These are the activations of a small neural network, seen along a few directions. Each row is one input.
Each table varies a few parts of the input and shows all the possible inputs, shuffled.
Descriptions start from the smaller parts, as in this example, which fits no table here: one of 5 places around a ring, together with either a single point or one of 9 places along a line or (one of 2 separate values, together with one of 6 places along a line).
Shared parts are said once, and a part with two or three values counts as separate values.
(in the rows, 128 means zero)

Other details of the inputs vary at random and push rows far along two fixed directions, the same in every table; ignore that.

A family of inputs:
row 1: [103 105 108  65 127 107 164 130 143 132 134 142 102]
row 2: [115 131 124 143 116 156  97 133 117 145 116 153 127]
row 3: [132 142 127 135 127 127 132 124 128 120 131  91 144]
row 4: [184 173 183 135  99 120 174 109 127  96 132  69 158]
row 5: [132 131 119 113 129 113 152 117 132 119 139 110 154]
row 6: [120 100 117  78 151 107 152 124 132 139 145 157 113]
row 7: [157 155 138  85 113 100 168 126 134 107 133  67 130]
row 8: [114  98  91 117 143 119 152 137 127 134 139 147 126]
row 9: [112 141 112 174 155 128 100 132 111 106  77 167 124]
row 10: [121 139 114 179 155 120 115 141 109 112  75 166 113]
row 11: [178 171 180 204  81 152  86 122  99 124 108  98 140]
row 12: [108 106 113  74 135 132 157 123 134 141 129 159 135]
row 13: [134 138 139 107 144 113 145 114 139 118 149 120 142]
row 14: [137 103 114 161 122 129 104 128 107 146 122 148 134]
row 15: [100 112 113 209 135 190  63 154 111 153 114 170 125]
row 16: [102 121 109  55 149 110 146 123 143 137 144 145 110]
row 17: [103 103  88  93 150 121 165 141 136 132 139 128 110]
row 18: [127 147 134 102 121 142 136 135 135 125 123 114 130]
row 19: [128 118 109 155 117 132  98 137 108 144 121 140 118]
row 20: [102 124 105  57 157 118 145 135 152 133 144 137 107]
row 21: [128 123 128 159 131 136  83 136 112 145 130 154 105]
row 22: [123 120 125 173 149 147  96 142 123 138 136 143 107]
row 23: [166 164 172 176 105 149 131 126 118 112 121  81 139]
row 24: [134 121 137 119 122 111 163 121 141 114 139 117 133]
row 25: [113 108 110  80 161 109 170 130 142 128 155 149 113]
row 26: [138 123 125 113 120 112 133 110 123 132 128 119 152]
row 27: [117  99 121 211 140 161  32 134 104 163 123 193 130]
row 28: [126 142 137 116 147 126 132 122 140 122 144 110 126]
row 29: [102  94 113  80 133 113 148 117 144 137 133 154 132]
row 30: [141 143 136  95 137 115 141 133 139 120 141 109 107]
row 31: [ 88 105 106  89 145 126 154 133 153 128 138 134 118]
row 32: [116 100 114  78 134 128 169 130 130 140 129 159 121]
row 33: [167 172 156 163  98 127  98 122 118 114 119  69 153]
row 34: [171 182 184 114  90 107 143 107 145  93 127  46 151]
row 35: [174 174 174 160  94 143 122 131 118 112 116  80 136]
row 36: [117 121 124 160 130 158 113 135 121 136 127 156 144]
row 37: [131 100 134 159 115 130 106 125 121 139 122 152 128]
row 38: [179 186 170 102  89  93 153  94 127 102 128  43 161]
row 39: [114 108 123 178 129 148 104 143 129 134 125 139 113]
row 40: [ 96 101 107  93 141 118 156 127 149 127 142 150 133]
row 41: [111 120 125 149 113 137  88 127 127 141 120 147 125]
row 42: [119 114 122 165 119 145  91 149 128 136 120 143 108]
Description of these inputs: one of 2 separate values, together with either a single point or (one of 4 separate values, together with one of 5 places around a ring).
Question: Changing only the choice among 2 separate values turns row 41 into row 1. The same change can be made to row 36. Which row results?
Answer: row 4
Question: Which other rows does row 19 become when the choice among 2 separate values takes its other values? List them by row number.
Answer: row 38
Question: Which other rows does row 27 become when the choice among 2 separate values takes its other values? List them by row number.
Answer: row 6

A family of inputs:
row 43: [130 119 132 241 104 172  27 135  95 154 105 164 143]
row 44: [139 133 142 105 117 126 138 124 137 131 149 104 123]
row 45: [ 42  65  48  85 183 151 126 167 142 163 134 221  84]
row 46: [134 123 138 248 121 166  34 135  97 146 106 170 139]
row 47: [140 142 136 122 139 103 155 119 125 107 112 124 126]
row 48: [143 132 141  98 113 111 147 113 130 127 136 110 141]
row 49: [ 42  65  39  88 192 143 126 166 140 158 133 217  82]
row 50: [140 135 139 105 114 119 146 118 127 123 120 121 136]
row 51: [144 124 144 106 114 115 140 112 130 131 145 118 137]
row 52: [137 138 133 117 137 106 144 113 129 114 126 118 138]
row 53: [134 118 130 132 121 136 184 130 134 115 138 106 147]
row 54: [132 152 129 116 133 117 146 132 132 108 116 106 121]
row 55: [134 145 137 105 117 130 143 131 133 122 123 108 123]
row 56: [143 147 145  96 113 120 149 122 137 123 140  88 130]
row 57: [141 121 141 109 121 110 135 110 135 130 152 113 143]
row 58: [157 151 150 225 111 139  69 124  99 120  96 128 144]
row 59: [127 143 133 104 116 131 137 127 136 125 130 103 130]
row 60: [135 151 135 121 142 115 153 133 131 104 116 111 114]
row 61: [136 130 139 109 124 122 133 122 142 130 155 100 129]
Question: What do these inputs look like to the network?
Answer: either a single point or (one of 2 separate values, together with one of 9 places along a line)
Question: Which other rows does row 43 become when the choice among 2 separate values takes its other values? List them by row number.
Answer: row 59

A family of inputs:
row 62: [138 125 142 222 115 163  45 131  99 147 103 168 132]
row 63: [102 102 101 132 139 149 129 142 127 146 129 162 125]
row 64: [100 103 101 114 124 142 100 138 127 159 137 158 115]
row 65: [139 137 136 171 116 132  95 125 114 128 105 133 144]
row 66: [136 128 123 109 127 106 168 123 126 114 115 127 128]
row 67: [163 157 164 144 103 124 130 115 121 111 124  99 149]
row 68: [154 154 162 147  99 132 130 113 131 113 129  86 153]
row 69: [123 127 130 104 131 120 151 121 145 121 144 112 135]
row 70: [176 159 174 172  84 141 101 115 117 121 130  71 154]
row 71: [105  94 100 124 139 143 108 142 132 151 145 150 116]
row 72: [118 158 123  99 137 133 149 147 139 112 115 104 101]
row 73: [130 133 126 101 138 101 147 118 135 117 125 121 136]
row 74: [132 122 138  96 116 125 155 127 135 132 140 116 124]
row 75: [107  94 111 129 139 139 115 143 130 151 144 159 108]
row 76: [126 133 124 104 132 112 161 117 126 113 116 124 138]
row 77: [120 158 124 102 148 127 145 145 142 109 124 101  99]
row 78: [111 100  97 142 151 121 130 138 121 132 119 170 112]
row 79: [137 135 135 181 132 129 102 121 111 119 113 132 140]
row 80: [104 102 102 136 150 142 125 140 130 144 137 160 122]
row 81: [134 133 139  95 137 109 146 113 134 122 131 130 126]
row 82: [133 131 133 101 135 112 152 122 135 118 139 125 131]
row 83: [129 132 129  88 122 113 132 119 138 135 150 109 126]
Question: Changing only one part turns row 77 into row 72. The same change can be made to row 80. Which row results?
Answer: row 63
Question: What do these inputs look like to the network?
Answer: one of 2 separate values, together with either a single point or one of 10 places along a line

A family of inputs:
row 84: [135 128 136 126 128 113 132 116 130 118 128 118 135]
row 85: [115 119 119 117 127 122 137 125 132 131 125 137 134]
row 86: [124 125 123 106 121 135 141 128 125 135 125 132 124]
row 87: [135 137 133 112 125 113 135 117 132 117 130 120 140]
row 88: [117 123 125 118 123 135 120 138 133 136 130 131 110]
row 89: [132 155 125 125 143 117 150 136 128 101 100 120 118]
row 90: [137 139 136 116 123 116 123 122 126 130 129 114 121]
row 91: [135 140 141 120 119 122 141 115 130 123 124 119 145]
row 92: [135 133 145 216 110 173  46 143 106 147 116 145 121]
row 93: [130 133 137 125 124 130 132 130 138 122 134 105 124]
row 94: [ 83  79  85 127 155 146 117 144 128 155 123 195 116]
row 95: [123 113 121 124 139 115 138 124 129 126 137 139 124]
row 96: [130 141 131 121 127 117 124 121 130 126 132 110 131]
row 97: [131 135 134 123 123 113 129 114 130 119 128 119 137]
row 98: [137 125 138 132 124 116 148 121 129 122 132 121 136]
row 99: [133 142 135 120 116 133 142 120 127 124 127 109 142]
row 100: [ 97  99  91 108 148 134 107 147 127 154 130 175 103]
row 101: [159 145 161 221 104 150  52 120  99 133 110 135 139]
row 102: [ 70  86  73 105 155 151 114 159 141 154 136 185 101]
row 103: [139 133 139 118 118 113 128 115 127 123 125 123 127]
row 104: [140 127 136 121 126 116 154 124 131 120 133 123 139]
row 105: [145 132 139 126 129 112 142 119 129 115 137 119 136]
row 106: [139 130 135 115 130 113 138 118 132 117 130 119 138]
row 107: [137 133 134 130 134 115 134 124 129 125 140 112 125]
row 108: [136 127 131 132 121 126 149 126 126 122 134 111 132]
row 109: [146 164 150 238 127 155  67 141  95 112  84 132 128]
row 110: [131 137 141 122 127 135 133 128 137 123 134 108 127]
row 111: [127 121 123 108 128 119 126 126 127 130 127 144 123]
row 112: [ 84 100  92 124 143 147 109 150 137 148 133 163 106]
row 113: [140 134 137 128 123 130 152 123 126 122 134 111 136]
row 114: [120 116 112 105 130 131 149 134 132 129 130 128 131]
row 115: [138 136 132 113 134 116 133 125 133 123 134 110 132]
row 116: [ 91 102  86 113 153 134 109 145 131 149 133 169 113]
row 117: [135 148 138 118 129 121 127 118 129 125 133 109 135]
row 118: [138 128 136 116 124 117 147 122 133 121 125 119 142]
row 119: [142 138 146 115 115 121 140 116 126 127 122 123 136]
row 120: [141 135 132 119 136 115 139 126 132 123 141 114 128]
row 121: [132 132 137 124 127 126 144 130 139 121 143 106 121]
row 122: [141 126 143 228 121 157  49 127 103 137 113 151 139]
row 123: [ 99  99  96 128 159 137 117 141 127 149 140 170 109]
row 124: [133 129 130 127 119 128 142 125 128 123 126 108 136]
row 125: [133 139 137 114 127 117 135 112 130 119 130 121 139]
row 126: [137 135 137 122 120 132 146 121 127 122 127 108 140]
row 127: [120 113 122 128 130 124 134 127 130 131 124 138 132]
row 128: [155 147 156 226 117 154  51 127 104 135 117 121 141]
row 129: [135 134 133 125 132 117 127 122 131 125 132 109 129]
row 130: [114 132 125 109 131 136 133 132 139 129 136 124 123]
row 131: [134 135 134 113 119 118 144 121 133 122 125 120 144]
row 132: [144 136 142 114 112 118 139 121 128 125 121 122 136]
row 133: [129 135 129 124 114 129 138 123 128 124 126 109 138]
row 134: [139 129 129 120 123 126 155 129 128 121 136 113 135]
row 135: [136 134 134 118 109 128 138 125 124 128 123 113 128]
row 136: [136 134 136 119 128 127 146 134 139 120 143 109 124]
row 137: [142 133 143 127 132 116 143 114 128 117 137 121 135]
row 138: [133 138 127 112 116 128 145 126 130 122 128 110 141]
row 139: [124 118 126 121 120 124 129 126 126 136 120 142 125]
row 140: [101  98  93 116 132 146 120 148 123 151 123 170 113]
row 141: [134 136 136 113 126 129 139 132 141 120 135 105 128]
row 142: [120 125 123 106 125 135 126 141 135 134 132 132 113]
row 143: [ 87 113  82 141 164 137 122 154 124 129  97 178  94]
row 144: [141 132 144 128 126 120 151 118 128 122 132 121 139]
row 145: [141 145 143 112 124 120 126 120 125 128 131 113 126]
row 146: [ 95  98 101 128 151 149 123 148 135 146 141 164 104]
Question: Changing only one part turns row 90 into row 100. The same change can be made to row 121. Which row results?
Answer: row 136
Question: Changing only one part turns row 128 into row 129. The same change can be made to row 144. Which row results?
Answer: row 98
Question: What do these inputs look like to the network?
Answer: one of 3 separate values, together with either a single point or (one of 4 places along a line, together with one of 5 places around a ring)
Question: Which other rows does row 87 become when the choice among 3 separate values takes its other values? List them by row number.
Answer: row 97, row 125
Question: A walk changes only the place on the line of 4. It starts at row 111 and steps to row 87. List the rest of the walk in order.
Answer: row 106, row 105
Question: A walk changes only the place on the line of 4. It starts at row 145 and steps to row 117. List the rest of the walk in order.
Answer: row 128, row 123
